Each row below holds a small network's activations on one input, seen along a few directions.
Each table varies a few parts of the input and shows all the possible inputs, shuffled.
A made-up example of a description, with smaller parts first: one of 4 places along a line, together with either a single point or one of 11 places around a ring or (one of 3 separate values, together with one of 8 places around a ring).
Shared parts are said once, and a part with two or three values counts as separate values.
(in the rows, 128 means zero)

Other details of the inputs shift rows strongly along two fixed directions, in all tables alike. That doesn't count.
To show where, the next rows are all for the same input, with only those details redrawn:
[119 114 178 108  79 139 120 131 114  55 174]
[137 122 147 150 108 144 149 118 122 128 128]
[116 117  64 129 176 123 121  99 163 180  82]
[110 112 125 104 123 127 109 118 138  97 140]
[160 131 150 191 108 156 183 114 116 171 106]

Rows:
row 1: [127 123  69 133 145 109 106 105 171 189  99]
row 2: [147 130 146 147 117 143 152 135 116 119 114]
row 3: [105 117 107  58 147 112  75 137 153  68 143]
row 4: [123 120  65 133 191 121 121 101 156 178  82]
row 5: [113 112 184 108  37 126 106 151 104  37 172]
row 6: [159 132 176 173  56 150 151 124 115 126 149]
row 7: [120 172  65 152 187 142 150 105  98 204 113]
row 8: [127 173 131 147 133 145 156 130  71 150 164]
row 9: [105 113 113  62 151 102  72 131 153  79 161]
row 10: [ 96 122  88  86 188  98  94 138 150 123 103]
row 11: [108 114 129  70 136 116  79 128 142  63 167]
row 12: [131 122 196  90  62 131 119 161 117  40 185]
row 13: [112 114 116 109  91 125  97 131 141  96 130]
row 14: [115 166 165  96 106 140 120 147  68  79 218]
row 15: [ 90 117 129  71 149 112  86 144 130  56 142]
row 16: [162 134 156 194 124 134 185 129 104 176 106]
row 17: [132 131 121 127 168 135 118 120 141 136 126]
row 18: [170 149 164 186 135 142 184 148 110 175 101]
row 19: [143 127 136 179  93 122 152 119 121 174 109]
row 20: [159 132 153 196 124 144 184 121 103 169 103]
row 21: [163 132 187 162  81 146 167 135 113 129 151]
row 22: [121 124  65 126 189 101 128 127 152 183  65]
row 23: [146 126 197 151  41 128 139 140 104  97 172]
row 24: [167 137 176 175  86 140 186 150 109 154 116]
row 25: [149 128 177 171  51 132 158 148 102 125 129]
row 26: [105 112 130 102 124 107 111 129 133 106 139]
row 27: [107 117  80  79 155 115  92 126 168 120 111]
row 28: [151 130 134 167 113 150 171 128 125 157  93]
row 29: [134 138  76 125 202 119 122 127 163 185  80]
row 30: [131 128  69 123 188 103 126 130 158 187  74]
row 31: [156 132 149 188 104 147 190 133 109 168  87]
row 32: [138 173 179 141  90 172 157 131  52  95 197]
row 33: [103 111 122 114  96 112  95 117 134 102 139]
row 34: [143 136  93 149 196 126 133 116 154 197  94]
row 35: [103 162  74  80 177 137  93 112 114 137 160]
row 36: [ 91 115  88  95 193 108  89 117 147 120 117]
row 37: [127 121  78 147 166 130 138 100 154 187  82]
row 38: [142 126 154 146 110 125 150 132 124 142 135]
row 39: [100 123 131  54 149 118  70 143 145  47 159]
row 40: [134 125  99 141 116 111 125 133 148 172  97]
row 41: [166 142 187 187 123 144 177 141 101 155 134]
row 42: [154 142 143 172 143 153 167 131 117 154  95]
row 43: [107 115  76  91 127 112  77 124 169 121 117]
row 44: [ 97 109  74 108 168 108 106 107 155 149  99]
row 45: [ 83 112 117  69 170  97  74 135 140  78 152]
row 46: [146 127 150 146 108 144 147 121 130 133 135]
row 47: [107 117 110  56 147 102  76 144 154  75 146]
row 48: [ 96 109  77  97 130 110  75 104 162 121 123]
row 49: [130 124  65 129 142 112 110 122 171 185  85]
row 50: [158 180 169 156 106 168 169 135  63 146 183]
row 51: [ 86 108 119  56 135 102  77 143 134  44 146]
row 52: [162 140 158 196 140 160 178 119 108 167 108]
row 53: [158 134 153 185 104 137 191 141 111 175  90]
row 54: [128 123  71 129 193 102 121 116 157 191  89]
Q: What is each input in this table made of?
A: one of 6 places around a ring, together with either a single point or (one of 2 separate values, together with one of 4 places along a line)
Q: The inputs of row 10 and row 18 match in every part but the place on the ring of 6. If row 53 is changed in the same way as row 10 into row 18, which row does it become?
A: row 24
Q: The inputs of row 5 and row 43 match in every part but the place on the ring of 6. If row 44 is changed in the same way as row 5 into row 43, which row does it become?
A: row 46
Q: Change only the place on the ring of 6 in row 16. List by row number the other rows that result.
A: row 4, row 9, row 11, row 20, row 54
Q: Change only the choice among 2 separate values in row 11. List by row number the other rows that result.
A: row 3
Q: List by row number the other rows that have the place on the ring of 6 in common with row 9.
A: row 1, row 12, row 21, row 29, row 34, row 47, row 49, row 50
Q: Start at row 42 and move only the place on the line of 4, one step at a time. The first step leads to row 2. Which rows follow, in order?
A: row 28, row 13

Rows:
row 55: [106  81 113  65 115  71  63 149 192  87 112]
row 56: [116  91  82 154 119  99 131 106 166 179  45]
row 57: [143 145 156 190  78 157 183 125  86 164 125]
row 58: [131 133  91 130 201 128 157 135 136 168  70]
row 59: [134 129  81 146 170 142 131  91 159 186 102]
row 60: [179 147 160 187  93 176 181 126 107 147 114]
row 61: [137 120  84 142 173 140 135  85 158 188 106]
row 62: [109 134  67 148 150 121 135 100 133 194  99]
row 63: [ 91 110 115  64 190 103  93 125 140  86 147]
row 64: [138 143  84 137 164 111 130 124 154 203 105]
row 65: [110 139  64 151 148 126 124 109 126 192  89]
row 66: [134  83 195 124  54 128 114 132 157  40 141]
row 67: [102 110  94  75 156 122  67  99 156  93 158]
row 68: [126 136 200 121 115 132 127 150  89  51 175]
row 69: [126  77 209 122  88 114 127 167 134  29 136]
row 70: [116 134  61 134 144 125 146 114 132 185  78]
row 71: [172 154 174 179  91 147 179 149 107 172 131]
row 72: [101 115  89  58 147 129  83 119 162  82 136]
row 73: [130 125 183 115  82 160 122 128 117  65 180]
row 74: [172 145 166 200  99 170 171 110 108 157 133]
row 75: [141 133  86 133 167 109 134 118 154 205 109]
row 76: [142 135 188 113  76 121 117 152 104  79 197]
row 77: [ 80 124  71  68 127 107  78 128 128  90 132]
row 78: [147 148  74 131 159 115 130 141 147 192  85]
row 79: [ 78 115  79  79 136 102  72 109 129 104 153]
row 80: [112 139  64 155 149 120 124 102 127 192  97]
row 81: [133 130 182 122  79 159 113 130 110  62 180]
row 82: [159 145 186 183 134 158 194 143  92 148 114]
row 83: [112 121 171 119  66 132 132 124  89  78 188]
row 84: [177 159 171 191  90 139 170 145 102 171 139]
row 85: [106 127  92  49 141  99  82 152 155  98 140]
row 86: [ 88 124 112  69 185 109  77 140 134  78 134]
row 87: [167 142 186 190 137 148 189 132  86 149 124]
row 88: [ 87 119 113  68 187 104  88 130 141  83 143]
row 89: [170 150 177 183 130 156 196 154  84 137 103]
row 90: [137 144 188 112  70 129 112 165 103  75 186]
Q: The inputs of row 73 and row 71 match in every part but one. If row 60 is changed in the same way as row 73 into row 71, which row does it become?
A: row 78
Q: What is each input in this table made of?
A: one of 4 separate values, together with either a single point or (one of 2 separate values, together with one of 4 places along a line)
Q: Change only the choice among 4 separate values in row 65. List by row number the other rows that result.
A: row 81, row 86, row 90
Q: Change only the choice among 4 separate values in row 79. List by row number the other rows that result.
A: row 67, row 76, row 87
